Each row below holds a small network's activations on one input, seen along a few directions.
In each table, some parts of the input vary, and every possible input appears once, in random order.
Descriptions start from the smaller parts, as in this example, which fits no table here: one of 5 places around a ring, together with either a single point or one of 9 places around a ring or (one of 3 separate values, together with one of 6 places along a line).
Shared parts are said once, and a part with two or three values counts as separate values.

Other details of the inputs vary at random and push rows far along two fixed directions, the same in every table; ignore that.

A family of inputs:
x1: [ 26  -2  14  -2 -11 -35  -6   4 -27 -19  -7  14]
x2: [-55  37 -35  -5   6  63  18  27  19  65  27  36]
x3: [-29   8   0   6   6  34  49  -4  -5  27  30   1]
x4: [-97   4 -30   8   8  19  -5 -31  26  -3 -70 -10]
x5: [ -7  25 -24  19 -17  24  28 -39   9  28  23  13]
x6: [ 25 -17  17   2  15 -20  13  28   1  -9   9 -30]
x7: [ -2  37  14  54  10  62  50 -19  -4  36  55  64]
x8: [ 27 -14  18  17  -2 -25 -21   8 -25 -16   3   5]
x9: [-62   2 -33   6  12   6 -33  -9 -22 -46 -92 -45]
x10: [ 13 -17   6 -18  -6 -44  16  22  -9  -5  11 -10]
x11: [ 36  22  15 -27 -10   2 -44  39 -12   6  -8  14]
x12: [ 25 -32  39  -2   5 -23  -9  -1   6  -6  22  13]
x13: [ 13 -27  11   2   5 -36   1  26  -8  -2  22 -21]
x14: [ 80  -7  -2 -58 -23 -39 -71  42   3 -28 -17 -41]
x15: [ 21   3 -13  28  -4  12  14 -24   2  17  60  25]
x16: [ 30   2 -16  -1 -15 -17  12 -18  -3  -4  29  13]
x17: [ 16 -22  27 -22  -3 -34   0  -4   5 -15   0  16]
x18: [ 17 -14  18 -14 -14 -34  17  16  -5  11   0 -29]
x19: [ 27  -2  25 -48   2  -1 -41  31  18  12  -8  14]
x20: [-68 -23 -18 -16  19   3 -30 -15   9 -45 -89 -47]
x21: [ -5  19 -20  13  -3  43  29 -37  -2  12  30   6]
x22: [-71  15 -77  37  24  36 -11 -27  22 -27 -50 -29]
x23: [ 29 -24  39  -2  14  -9  -2   3  16 -19  -3  -3]
x24: [ 12  26  25  22 -18  14  27 -18 -16  30  22  34]
Each input here is: one of 4 separate values, together with either a single point or one of 5 places around a ring.
Changing only the choice among 4 separate values turns x2 into x11. The same change can be made to x10. Which row results? -> x1
Which other rows agree with x21 in the choice among 4 separate values? List them by row number. -> x5, x14, x15, x16, x22
Which other rows does x10 become when the place on the ring of 5 takes its other values? List them by row number. -> x3, x6, x13, x18

A family of inputs:
x25: [ 62  20  40  19 -11  24  45 -10 -21  33  84  51]
x26: [ -3  30 -28 -31  -8  25 -50  32  10  14 -21  10]
x27: [ -4 -10  13   0   0 -21  -5   0  -1 -10 -18   3]
x28: [ 45 -28  31 -24   1 -35 -21  11   2 -32 -25 -33]
x29: [ 71 -13  20 -73 -14 -46 -64  74  -2  -6 -18 -34]
x30: [-36  29 -16 -30   4  37 -39  31  19  24 -26  23]
x31: [-49  17 -37  13  -2  24   2 -29   1   0 -23  -2]
x32: [  9  -3  -6   6   1 -10 -11  -2 -14 -22  -8  -5]
x33: [-46  16 -38  23   1   9  -2 -20   1  -5 -23   8]
x34: [51  2 38 14 -6 13 48  1  0 47 98 43]
x35: [52  6 59 17 -4 25 43 -8 -2 44 81 52]
x36: [-51   1 -31   1   2   7  11 -12   8   7  -9  -6]
x37: [ 35  -3  45   4   1   4  21   3 -14   8  31  23]
x38: [ 23  14  34  14   1  40  53 -23  17  44  80  64]
x39: [ 54 -23   6 -20  -6 -39 -29   4   0 -38 -13 -32]
x40: [ 38 -26  19 -17   0 -43 -13  29 -20 -30 -16 -42]
x41: [ 36 -30  16 -19   1 -49 -16  28 -17 -32 -11 -36]
x42: [ 34 -27  16 -29 -12 -46 -12  15 -11 -19 -15 -44]
x43: [-28   1 -25   4   9  12  10  -3  13  -1 -11 -21]
x44: [-47  10  -8  17   6  11   7 -12   3   2 -30   8]
x45: [-44  21 -35  25   0  14   2 -19  -3  -3 -28   2]
x46: [  2 -12  -1   4   4 -10  -2  12  -2  -4  -3 -26]
x47: [ 18   0  -9   0  -2  -1  -8  -9   3 -16  -9 -17]
x48: [-58   7 -35  16   6   3  11  -5   6   4 -18  -2]
x49: [ 65 -18  30 -16  -7 -22  19  11   5   6  50  -1]
x50: [-51   0 -13   2   5  12   3 -21  10   1 -21   9]
x51: [-35  -6  -6  14  14  10  -8  -8  10  -6 -18   2]
x52: [ 38 -32  34 -19   3 -44 -25  19 -16 -38 -23 -22]
x53: [-48   4  -9   4   4  18   6 -20   6   3 -25   2]
x54: [-28   5 -28   3  -5   5  -6 -23   1  -7 -15  -1]
x55: [-55  12 -31  18   5   8  14  -4   2   6 -22  -8]
x56: [-35   8 -32  25   8  18 -10 -17   5  -5 -11   1]
x57: [-16  27 -11  38   2  48  26 -25   2  30  38  34]
What do these inputs look like to the network? -> one of 3 separate values, together with either a single point or (one of 2 separate values, together with one of 5 places around a ring)
Changing only the choice among 3 separate values turns x46 into x35. The same change can be made to x36. Which row results? -> x50
Start at x39 and move only the place on the ring of 5, one step at a time. The first step leads to x56. Which rows follow, in order? -> x32, x33, x54
Which other rows does x38 become when the choice among 3 separate values takes its other values? List them by row number. -> x39, x49
Which other rows does x51 become when the choice among 2 separate values takes its other values? List them by row number. -> x35
